These are the activations of a small network on made-up records, seen along a few directions, one row for each record.
Records have a field called Gom. Each example row is followed by its value.
Other fields move the rows too, some of them a lot.
(in the rows, 500 means zero)
Random noise pushes rows far along 8 fixed directions. That doesn't count. These rows show it; they differ only by the noise:
[449 409 422 523 550 514 570 421 468 338 418 517 534 491 468 476 527 436
 591 346 516 475 520 382 397]
[535 718 810 608 486 604 203 643 414 643 373 456 620 473 499 608 304 553
 375 357 672 525 208 466 480]
[564 606 411 509 357 345 512 542 274 455 329 533 576 463 413 644 496 481
 475 370 479 509 382 306 510]
[401 551 372 742 640 577 392 544 682 273 272 645 567 497 596 515 452 459
 291 434 578 365 518 299 482]
[381 526 289 507 263 522 707 366 416 269 340 490 517 428 415 348 324 327
 614 355 496 436 517 344 506]
[425 596 620 617 604 670 518 540 556 354 391 473 694 364 448 400 245 311
 403 373 615 494 335 427 454]
[805 651 617 493 590 676 453 410 457 573 613 424 612 564 446 525 450 369
 467 396 528 477 489 390 386]
[560 496 655 588 753 706 418 465 600 449 526 475 614 513 514 474 458 415
 474 364 601 477 463 443 345]
[720 750 718 758 586 536 418 599 461 700 556 519 674 556 581 769 527 520
 543 145 582 491 289 258 320]
[315 374 462 460 727 328 574 601 385 246 274 540 680 266 312 603 546 456
 441 427 550 639 234 417 494]

[474 614 470 483 627 692 239 447 719 467 443 468 428 511 480 459 392 513
 239 794 610 463 493 545 664]
k5
[560 607 316 575 585 480 632 493 629 348 505 568 630 391 450 486 404 334
 283 615 434 504 498 442 590]
k3
[406 790 287 595 500 498 715 426 710 500 517 554 514 299 391 629 496 471
 544 509 665 545 184 324 660]
k2
[600 490 295 501 630 220 704 524 405 418 488 616 646 433 438 649 708 452
 458 467 340 569 462 365 474]
k4
[513 625 542 701 551 550 760 437 652 598 686 498 598 441 561 475 460 412
 773 235 497 574 442 440 400]
k9
[433 493 583 442 283 636 450 468 498 484 474 407 471 496 498 288 230 369
 519 586 521 462 546 629 564]
k3
[441 471 302 402 210 239 644 519 215 417 390 512 481 414 430 516 537 511
 577 493 349 567 473 498 585]
k8
[322 463 602 693 476 426 421 768 437 380 284 614 665 444 625 454 361 449
 303 426 439 443 480 533 455]
k4
[220 557 624 298 524 655 402 489 477 351 397 333 579 263 268 295 195 434
 437 588 705 609 183 696 625]
k6
[408 499 673 769 686 753 406 561 778 480 589 521 575 554 733 324 308 441
 458 373 587 458 573 579 370]
k7
[889 584 498 604 515 560 794 470 504 608 718 488 603 624 521 558 618 294
 551 410 374 379 707 267 318]
k1
[841 661 293 309 688 579 612 333 582 496 698 410 527 518 309 577 604 390
 397 725 473 543 503 372 609]
k7
[663 616 611 392 719 539 506 617 514 456 484 466 715 398 364 489 387 309
 146 715 493 539 367 494 584]
k6
[435 197 512 354 304 410 357 434 333 569 470 505 273 677 581 385 604 665
 664 519 418 516 786 697 426]
k9
[513 641 652 619 534 791 261 487 678 593 542 467 493 600 601 414 324 488
 342 534 615 407 471 565 531]
k6
[337 700 253 707 194 564 835 431 645 378 429 529 495 369 509 282 190 303
 609 382 489 412 504 383 587]
k1
[540 534 378 644 420 435 566 566 523 417 415 563 529 509 597 457 457 395
 378 490 380 442 593 426 531]
k8
[491 712 524 464 288 676 661 358 535 580 586 350 510 375 370 295 158 350
 599 501 581 557 361 573 584]
k1
[617 602 406 351 585 532 739 386 467 434 613 406 657 356 254 476 443 273
 442 597 447 616 367 510 598]
k4
[383 504 707 493 534 756 273 519 591 492 496 420 520 485 539 252 213 490
 394 579 626 504 472 705 516]
k7
[615 555 220 423 511 285 622 512 414 462 456 598 471 470 389 704 688 518
 381 676 423 533 512 376 633]
k2
[641 333 621 346 724 538 534 501 445 440 564 429 633 439 357 349 467 304
 323 730 426 583 599 673 532]
k3
[568 535 470 611 628 561 595 367 662 595 670 541 490 553 567 536 646 549
 687 395 524 507 549 427 408]
k9
[478 309 407 777 716 413 650 646 607 257 469 679 661 521 738 448 555 357
 363 396 320 437 739 438 335]
k8
[343 642 453 631 517 706 660 541 708 271 398 525 578 330 427 294 211 262
 278 651 552 386 480 440 652]
k5
[465 475 534 545 191 317 612 696 275 515 304 559 538 492 544 498 427 404
 466 516 418 442 555 478 557]
k2
[668 709 263 433 326 428 604 471 396 373 415 517 510 505 373 606 516 392
 347 621 443 392 546 223 562]
k5

Here are new rows. What is Gom for each?
[529 581 414 510 322 272 500 524 333 542 412 531 470 498 523 619 553 626
 565 405 446 558 390 454 547]
k8
[159 507 361 704 184 617 604 460 734 383 281 596 340 556 657 322 364 540
 601 478 592 300 655 387 580]
k9
[296 465 466 364 466 257 413 582 350 495 321 511 518 351 374 554 473 627
 447 574 521 704 265 635 647]
k4
[563 289 523 439 905 396 560 554 539 427 541 544 539 515 457 706 898 557
 498 520 541 528 529 421 338]
k2
[364 636 587 465 523 614 428 496 560 516 478 412 505 360 360 512 413 526
 459 608 661 540 264 520 601]
k5
[308 550 221 491 320 458 513 460 536 336 314 580 420 417 439 432 442 523
 422 657 500 458 541 469 693]
k9
[686 762 169 587 587 396 510 493 634 480 495 623 524 482 469 728 644 512
 327 625 433 494 496 287 646]
k9
[272 391 457 466 296 591 797 383 525 363 490 411 438 431 488 341 416 440
 754 373 528 453 514 483 476]
k8
[503 499 461 543 550 599 429 388 656 515 570 510 390 569 562 410 487 510
 468 571 523 469 630 541 495]
k5
